Each row below holds a small network's activations on one input, seen along a few directions.
In each table, some parts of the input vary, and every possible input appears once, in random order.
A made-up example of a description, with smaller parts first: one of 8 places around a ring, together with either a single point or one of 11 places around a ring or (one of 3 separate values, together with one of 6 places along a line).
Shared parts are said once, and a part with two or three values counts as separate values.

Other details of the inputs shift rows strongly along two fixed directions, in all tables alike. That doesn't count.

A family of inputs:
row 1: [ 29   8   3 -30  -6  24 -51  19  41 -39  56]
row 2: [ -8   3 -20 -10  77 -34  44 -66 -58  44  28]
row 3: [ -2 -36 -22 -29  68 -31  14 -50 -69  53  14]
row 4: [ 17  13 -14 -38  -4  35 -51  24  41 -56  45]
row 5: [-21  16  -5  57 -36 -15  47  13  23  -4 -42]
row 6: [ 21   7  -4 -30  -2  26 -46  20  37 -46  46]
row 7: [ 36  16   7 -47 -17  27 -57  -1  39 -21  23]
row 8: [-24 -22  -8  41 -44 -15  22  27   6   8 -59]
row 9: [  3  17  14  71 -42  -5  22  24   0  14 -49]
row 10: [  0 -34 -25 -38  73 -21   8 -47 -57  41  10]
row 11: [-30 -12  32  52 -42 -30  20  26   1  16 -24]
row 12: [ -9  20  -1  60 -39  -2  32  37  -5   2 -61]
row 13: [-20 -13  14  37 -54 -20  22  14   2   0 -57]
row 14: [-46 -13  13  45 -28 -19  27  28   0  -6 -46]
row 15: [ 24  21  -8 -58 -14  38 -53   8  39 -38  14]
row 16: [ -6   6 -29 -24  85 -20  40 -57 -43  24  20]
row 17: [-15 -23  -1  43 -47 -15  14  22  12  12 -52]
row 18: [ 40  43  -7 -15   3  41 -38  16  25 -15  12]
row 19: [-20 -24  19  60 -46 -37  30  26  -6   3 -12]
row 20: [ 28  12  14 -42 -13  47 -45   8  43 -26  42]
row 21: [-36 -19  11  40 -44  -1  40  20  -4  -9 -45]
row 22: [-24 -20  -7 -41  87 -18  14 -34 -54  16  20]
row 23: [-26 -19  20  39 -42  -2  34  18   2  -3 -37]
row 24: [ 38  16  11 -43 -24  22 -57  -1  35 -12  30]
row 25: [ 33  44  -7 -19  -2  27 -30  -8  55 -16  41]
row 26: [ 14   6 -14 -11  82 -10  17 -51 -76  45  16]
row 27: [ 18  17  15 -38   2  28 -54  16  44 -23  41]
row 28: [-15 -31   1 -31  66 -19  36 -50 -74  38  25]
Each input here is: one of 4 places along a line, together with either one of 2 separate values or one of 5 places along a line.
- The inputs of row 21 and row 23 match in every part but the place on the line of 4. If row 14 is changed in the same way as row 21 into row 23, which row does it become? => row 22
- List by row number the other rows that have the place on the line of 4 in common with row 28. => row 2, row 3, row 11, row 19, row 24, row 26
- Which other rows does row 20 become when the place on the line of 5 takes its other values? List them by row number. => row 1, row 7, row 10, row 27
- Which other rows does row 5 become when the choice among 2 separate values takes its other values? List them by row number. => row 12
